These are the activations of a small neural network, seen along a few directions. Each row is one input.
In each table, some parts of the input vary, and every possible input appears once, in random order.
Descriptions start from the smaller parts, as in this example, which fits no table here: one of 2 separate values, together with either a single point or one of 9 places around a ring or (one of 6 places along a line, together with one of 8 places around a ring).
Shared parts are said once, and a part with two or three values counts as separate values.

Other details of the inputs shift rows strongly along two fixed directions, in all tables alike. That doesn't count.

A family of inputs:
x1: [ 24  -6  18  10   5  -6  11  -7  -2   8  -5 -13]
x2: [ 15   1   5  14  -3 -18   6  -3 -18   6   2 -14]
x3: [ 21  -1  12   7   3   4  12   9 -12  15  -1  -9]
x4: [ 16  11  -2  10   4  -3  11  -4 -24   5   6  -6]
x5: [ 21  -1  13   6  15  12  20 -10  -4   4   2  -9]
x6: [  7  -8  -4  11   3 -20   5  -2 -22   2   6 -20]
x7: [  5  -9  -6   6   6  -7   8  11 -30   8   7 -15]
x8: [ 10  -4   0  13   0 -21   6  -4 -22   5   4 -14]
x9: [-60  14 -43  28  35 -14 -29  66  50 -54 -46  41]
x10: [ 10  11  12   6   6 -12   2  -3 -24   4   7 -12]
x11: [ 15  11  18   7   6 -10   4  -3 -17   6   7  -9]
x12: [ 16  -5  12   7  15  16  21 -11  -6   0   1 -14]
x13: [-28 -17 -34 -91 -85  18 -27 -32  13 -15  20  34]
x14: [  3  15   1  10   2  -6  13  -1 -19  20   6 -11]
x15: [ 15 -16  19  11   8   1  16 -10   0   0  -3 -22]
x16: [ 19   1  11  15  -3 -15   8  -2 -12   8   3 -10]
x17: [ 20  12   4  11   4   0  13  -4 -18   7   7  -3]
x18: [-21 -40 -20 -71 -85  23 -53 -43  36  -2  27  32]
x19: [ 17   0   8  10   0  -3  11  10 -20  13   3  -5]
x20: [ 24   0  15  12   0  -9   9  -3  -4   9  -1 -14]
x21: [ -5   1 -10   3  13 -11  14   3 -20  15  15 -19]
x22: [-51  11 -18  31  36  10 -19  55  69 -55 -61  41]
x23: [  2  -3   1  -1  16 -17   2   1 -25  -1  16 -20]
x24: [ 10 -10  11  19  19   5 -20 -14 -10  12  23 -12]
x25: [ 11  -6  26   2  17   7  12 -10  -6  -2   1 -20]
x26: [-45  31 -10  27  39  -4 -31  44  71 -54 -59  46]
x27: [-28 -17  -8 -93 -83  32 -14 -36  41   3  11  32]
x28: [-65  37 -38  34  31 -12 -25  50  55 -41 -50  47]
x29: [-24 -12 -10 -93 -85  29 -18 -34  38   7   8  36]
x30: [ 17 -13  17   5  11  10  18   4  -7  10  -2 -11]
x31: [  8  15   7  11   2  -3  16  -1 -13  22   7  -8]
x32: [ 12  14  11   7   6   3  17  -2  -4  23   3 -12]
x33: [  7 -13  -6   8   7 -23   6   1 -20   1  11 -22]
x34: [ 15  -2  27   2  16   3  11  -9  -4   2   2 -15]
x35: [ -4   6  -7   6   9  -8  13   0 -23  17  10 -17]
x36: [  3  -6   1  23  16  11  -8 -13  -5  28  22 -11]
x37: [25 11  8  8  8  6 14 -5 -9  8  3 -7]
x38: [ 12   0   2   9   0  -5   9  10 -26  12   2  -9]
x39: [ 12 -21   2  22  13  12 -13  -2 -12  20  18  -8]
x40: [-39  32 -23  31  37   6 -21  43  70 -53 -59  52]
x41: [-33 -18 -21 -96 -83   9 -36 -31  13 -16  20  28]
x42: [  8  -4  -2   8   3  -8   9   9 -30  11   4  -9]
x43: [-17 -10  -2 -95 -86  20 -32 -32  32  -9  13  33]
x44: [  4  -2  15   6  13  13  24  -8  -1  15   1 -19]
x45: [-56  25 -47  29  40 -11 -27  52  52 -60 -42  43]
x46: [  5   6   7   5   9 -15   2  -4 -27   3   8 -12]
x47: [ 16 -10  -2  23  18  14 -11 -16 -10  13  22  -6]
x48: [21 -7 15  5  8  7 14  5 -9 14 -5 -8]
x49: [ 20 -12  20  10   7  -3  15  -9   1   4  -3 -16]
x50: [ 11   7  -6   9   7  -6  11  -5 -27   5   8  -6]
Description of these inputs: one of 5 separate values, together with either a single point or one of 9 places along a line.
The inputs of x44 and x15 match in every part but the choice among 5 separate values. If x21 is changed in the same way as x44 into x15, which row does it become?
> x33
The inputs of x1 and x40 match in every part but the choice among 5 separate values. If x8 is changed in the same way as x1 into x40, which row does it become?
> x50
List by row number the other rows that have the choice among 5 separate values in common with x19.
> x3, x7, x9, x22, x30, x38, x39, x42, x48
Which other rows does x17 become when the choice among 5 separate values takes its other values? List them by row number.
> x11, x16, x19, x31
Which other rows does x14 become when the choice among 5 separate values takes its other values? List them by row number.
> x2, x4, x10, x38

A family of inputs:
x51: [-57  22 -56 -14 -16 -49 -39  30  -3 -39  -9  30]
x52: [ -8  15   0  13  33  -8  12  23  30 -38 -30   5]
x53: [ -5   7  -1 -53 -51  19 -17 -38  -1   4  19  23]
x54: [ 26   5  14  30  32   2  -4  -9 -25  33  26 -18]
x55: [  3   4 -29   3 -24 -51  -6  11 -65   9  25 -16]
x56: [ 43 -18  40   6  15  -3  60   0 -45  31  -1 -51]
x57: [  4 -14  -8 -39 -57  21 -36 -23   9  22  29  25]
x58: [ -5   3   4  51  58 -10 -28  26  25 -25 -19   7]
x59: [  2 -15   9 -57 -50  10 -20 -38   2 -16  12  14]
x60: [-19  -8  -3  40  36  -9 -29   5  34 -23 -14   4]
x61: [ -5   8  -8 -67 -50  19  11 -27  11   5  15  14]
x62: [ 24 -11  15  30  32   7  21 -31 -41  48  44 -50]
x63: [ -1 -11  22 -70 -60   0   1 -27  15  -3  -3   6]
x64: [  0 -41  -2 -34 -58   9 -35 -36  19   4  22   7]
x65: [ -2 -49  -8 -57 -45  29 -20 -17   8   2  21  11]
x66: [ 22  18  25   2 -18  -5  24  -1 -13  31  -5  -9]
x67: [ 35 -45  17  29  28   6  26 -20 -41  35  28 -53]
x68: [-13  -2   0  46  62  -2 -18  31  25 -29 -15   0]
x69: [-16  46  11  39  41 -15  13  32  24  -6 -41   9]
x70: [ 19 -14  14 -24 -41   5 -13 -23  -8  -8   7   7]
x71: [ 28 -23   7  33  27  15  29 -19 -45  55  35 -44]
x72: [  4  42  -6  51  33 -11   8  35  23 -11 -35  19]
x73: [ -8  12  14 -47 -33  11  22 -14   3  18   4  -3]
x74: [  9  -4   4   0  13  16  -3 -12 -15  26  32 -13]
x75: [-65  17 -60 -19 -12 -40 -29  35  -3 -43  -5  23]
x76: [ 39  -1  17  20  22  16  42 -13 -61  39  22 -33]
x77: [-41  -8 -36 -24 -17  32 -34  19  45 -11  -8  47]
x78: [  0  -7   0  41  25  -6 -34  26  27 -21 -17  16]
x79: [ 12  20   5  48  34 -20   5  35  26 -32 -42  10]
x80: [-25  -7  -5  54  60  -6 -14  17  31 -27 -16  -9]
x81: [-21  29  -1  36  40   1  30  48  20  -2 -47   8]
x82: [ 35  12  25  17  27   8  35 -24 -57  32  31 -39]
x83: [-29  30 -21 -34 -27   6 -16   3  51 -25 -23  48]
x84: [ 20 -21  11  -3   4  13  19  -7 -26  -1   2 -15]
x85: [ 26  -7  -1 -44 -36  22  38 -21 -24  33  19  -8]
x86: [-29  21 -20 -16 -37  14 -36   5  39 -25 -20  55]
x87: [-16 -15 -11 -40 -46  18 -30 -45  15  20  32  13]
x88: [ -1  -4 -34  15  13 -42  22  26 -78  13  20 -32]
x89: [ 38   1  41  21   5 -19  30   5 -19  15 -13 -29]
x90: [-20  15  16  11  28 -11  15  29  31 -29 -40  -1]
x91: [ -1   7  -6  36  47  -4  24  42  22 -31 -44   5]
x92: [ 41   5  26  14  23 -16  28 -10 -20   2  -1 -27]
x93: [-37   4 -27  17 -13   8 -44   6  52 -10 -12  39]
x94: [ -6 -19   5 -62 -45  19 -10 -33   2 -19  15   7]
The inputs of x94 and x70 match in every part but one. If x61 is changed in the same way as x94 into x70, which row does it become?
> x72
Describe the family of inputs behind these rows.
> one of 4 places along a line, together with either a single point or (one of 2 separate values, together with one of 5 places along a line)
Which other rows does x56 become when the place on the line of 5 takes its other values? List them by row number.
> x65, x67, x84, x91
List by row number the other rows that have the place on the line of 4 in common with x54.
> x51, x53, x58, x59, x60, x63, x69, x83, x87, x92
A walk changes only the place on the line of 4. It starts at x66 and steps to x69. List the rest of the walk in order.
> x73, x81
A walk changes only the place on the line of 4. It starts at x77 and steps to x74. List the rest of the walk in order.
> x54, x57
Which other rows does x57 become when the choice among 2 separate values takes its other values? List them by row number.
> x78

A family of inputs:
x95: [ 11  -8   0  35  42 -25  16   4 -44  21  26 -45]
x96: [ 12 -20  -2  42  34 -19  20  15 -50  27  22 -37]
x97: [-36  10 -28  31  22 -32 -54  43  46 -49 -49  38]
x98: [-47  20 -35  39  15 -33 -48  47  45 -42 -33  41]
x99: [-50  36 -48  45   8 -22 -45  45  37 -38 -34  41]
x100: [ -3  22  14  66  80  11   3  33  28 -26 -38 -11]
x101: [  6   0  15  47  46  23   8  26  13 -10 -27  -7]
x102: [ 49 -26  25  -7 -18 -12  -2 -21 -26   8  34 -26]
x103: [  0   6  -6  11 -10 -14   2 -17 -46  22  32 -25]
x104: [-21 -16  -7 -23 -16 -17 -32  -8   4 -16  -2   8]
x105: [ 38  27  23 -21 -27 -33  47   6 -39   6 -15 -18]
x106: [-25  -5 -14 -42 -42  45  -5  -6  62  10 -12  41]
x107: [ 55   5  42  39  22   6  10 -11 -23  18   2 -31]
x108: [-23   9 -31  55  35  -9   3  37 -19   1  -7  -8]
x109: [-22  21 -27 -32 -29   2 -19 -16 -18   9  28  27]
x110: [ -8  37   0  37  46 -28  54  67  -5 -28 -61  -2]
x111: [ 19 -13  24  19  23 -14   1  -4 -12 -11  17 -23]
x112: [ 48 -29  38   4   4   0  27 -51 -43  20  29 -40]
x113: [ 34 -21  21  23  42  -9  19  -2 -26   2  25 -47]
x114: [-24  20 -29  48  43 -15  -1  26 -13  -4  -3 -16]
x115: [-32  15   7   5   4  19 -32  10  59 -43 -36  34]
x116: [ 13  11 -19 -20  -1   4  12 -21 -55  38  47 -17]
x117: [ -7   1  25 -32 -27  27  -8 -26  26  10   3  21]
x118: [ 39 -17  38  12  17  30  38 -14 -29  50  17 -27]
x119: [-17 -16   6 -84 -62  46 -14 -37  41  10  12  28]
x120: [-49  -9 -25 -40 -47 -12 -40  -7  22 -20  10  30]
x121: [-13 -40 -11 -81 -62  28 -16 -48  32 -20  12  18]
x122: [ 36  20  23  30  10  10  16 -10  13  36  -2  -5]
x123: [-13 -51 -12 -79 -71  24 -23 -17  23 -18  24  20]
x124: [ 15   8   7  75  59 -17  -4  21  21 -32 -38   5]
x125: [ 26  13  18 -48 -22 -18  63  -5 -44  11  -1 -35]
x126: [ 33 -45  15  -9  -7  18  26 -31 -27  15  18 -24]
x127: [ 20 -32   4 -23  -1 -12   1 -24 -40  20  26 -40]
x128: [  8  26  22  38  33  12  18  -3  25  20 -11  -1]
x129: [ 46  17  -2   5  -8 -12  11 -24 -76  52  51 -20]
x130: [-52  -9 -37  25  32 -13 -37  53  43 -46 -49  33]
x131: [-14  29   7 -47 -37 -23  29  10   1 -26 -30  13]
x132: [  1  -9  13 -71 -80  33 -28 -36  38  13   8  41]
x133: [-34  17 -46  -2   3   9 -13  25  -4   0   3  35]
x134: [-20  -2  -9 -68 -54  43  -7 -31  60  13   4  29]
The inputs of x122 and x106 match in every part but one. If x99 is changed in the same way as x122 into x106, which row does it become?
> x108
The inputs of x120 and x95 match in every part but one. If x112 is changed in the same way as x120 into x95, which row does it become?
> x121
Describe the family of inputs behind these rows.
> one of 4 places along a line, together with either a single point or one of 9 places along a line

A family of inputs:
x135: [ 35 -22  19 -88 -77  20  -3 -72 -46  40  57 -14]
x136: [-23   6   8  14   7  -8 -15   8  20  -9 -12   8]
x137: [ 26 -33  16 -77 -84  19  10 -80 -38  38  59 -19]
x138: [-17  18  -3  14   7 -10 -18  12  25   0  -3   9]
x139: [-14 -19   6 -42 -33  -1 -20 -15  33  -8   0  10]
x140: [-13  14  -2   6  -2  -1  12  23   9 -12 -26  18]
x141: [-19   2 -19  12  15  16  -9  16  13   3 -12  16]
x142: [-12   4  -4  18   1  -6 -20  15  17   3 -18  14]
x143: [ -8  -8   5  15   1  -2 -14  18  25 -13 -20   3]
x144: [  0  -9  -9  15   9  -1  -4   6  28 -19 -18  13]
x145: [-16   7 -22  13  13  15  -7  22  17   4  -1  17]
x146: [-15 -10 -10   9  15  19  -3  19  20 -13 -14   6]
x147: [-29  -3 -17 -41 -25  23 -16 -16  17   6   8  19]
x148: [-12   4  -4  14  10   2  -5  -2  26 -24 -14   2]
x149: [ -8   8 -17  22   3   2 -12   4  16  -5 -16  18]
x150: [-12  -2   0 -55 -35   2   7  -9  25 -14 -10  15]
x151: [ 17 -48  -2 -84 -90 -16  -8 -52 -61  36  65 -31]
x152: [ 11  -3  17  25  36   8  25  -7 -33  25  19 -30]
x153: [-12   7 -13 -43 -47   9  -1  -2  10   3 -12  26]
x154: [-24 -19 -14 -35 -33  28 -12  -5  14   0   6  24]
x155: [ 15   5  -5  14  17 -38  31  14 -61   8  10 -36]
x156: [-16   3   1 -51 -41   9   5  -8  21 -16 -11  10]
x157: [-18  30  -5   0   6  -6   7  12  12  -6 -25  13]
x158: [ 25  10  11  33  26  -7  17 -21 -30  25  12 -28]
x159: [  2   0   2   9   8   7 -14  16  15 -28 -18  13]
x160: [-13  21 -16  17   9  -3 -10   0  23  -8  -1  14]
x161: [ -1   3 -13 -35 -40  13 -26  -5  13  -6  11  32]
x162: [ 23  -4  -2  21  26 -32   5   5 -63   0  22 -31]
x163: [-19  -7  -6   0  27   9   0   9  27 -14 -10   5]
x164: [ 47 -12  25  22  30  -4  17  -2 -29   8   7 -24]
x165: [-16   0   9  10   8  -6 -14   9  28 -16 -16  -2]
x166: [ 20  16  26  18  21 -10  41  -2 -37  18   2 -28]
x167: [ -7  -9  -2 -35 -40  16 -23  -9   8 -15   3  31]
x168: [-11   1 -10  23   2   3  -7   6  16 -14 -14  18]
x169: [ -2   4   7   0  20  -3 -12   6  22 -29 -14  12]
x170: [ -8  -1  -4  10  15  -5  -3  -3  31 -22 -14   7]
x171: [-23  -1 -36  14   4 -28 -15  13  -6 -27  -3   5]
x172: [ -4  -4  -8  19   3   5  -6   7  23 -21 -18   8]
x173: [-17 -17   0 -29 -47   6 -23  -6  18   0   1  22]
x174: [ -5  13 -21  23   2   0 -10   9  20  -5  -5  19]
x175: [-23  -2  -5   4  21  16  -3  10  23 -16 -10   0]
x176: [ 25  27  15  17  21 -12  37   2 -32  28  11 -27]
x177: [ -2  13  -7  12   8   4 -20  13   7 -12 -16  23]
x178: [-35  -7 -38   4  16 -14 -13  25  -9 -18   1   3]
x179: [ 33  19  10  23  14  -9  37  11 -35  31   7 -22]
x180: [ -6   9   7   4  15   4 -14   7  17 -31 -14   7]
x181: [ 34  19  18  25  30  -6  11  -7 -34  19  24 -22]
x182: [ -8  -5  -4 -46 -47  12   5   1  18 -13 -15  16]
x183: [ 16   8   6  24  36   6  22  -3 -29  34  27 -29]
x184: [-11 -16 -10   5  20  13  -1  18  25 -11 -14  10]
x185: [ 20   6  24  30  24 -15   9 -10 -28  33  11 -32]
x186: [ 39  -3  22  15  21 -11  43   7 -27  16  -6 -28]
x187: [ 28   7  29  25  30  -4  14 -11 -39  10  15 -23]
x188: [ 36 -20  28  28  23 -14  17   1 -19  22   5 -33]
x189: [ 31   2  16  36  16 -12  10   5 -27  37  18 -26]
Describe the family of inputs behind these rows.
> one of 5 separate values, together with either a single point or (one of 2 separate values, together with one of 5 places along a line)
The inputs of x168 and x173 match in every part but the choice among 5 separate values. If x171 is changed in the same way as x168 into x173, which row does it become?
> x151
Which other rows does x150 become when the choice among 2 separate values takes its other values? List them by row number.
> x186
Which other rows does x169 become when the place on the line of 5 takes its other values? List them by row number.
> x135, x180, x181, x187
A walk changes only the place on the line of 5. It starts at x139 and steps to x165. List the rest of the walk in order.
> x136, x185, x138
Which other rows does x145 become when the choice among 5 separate values takes its other values? List them by row number.
> x161, x174, x179, x189
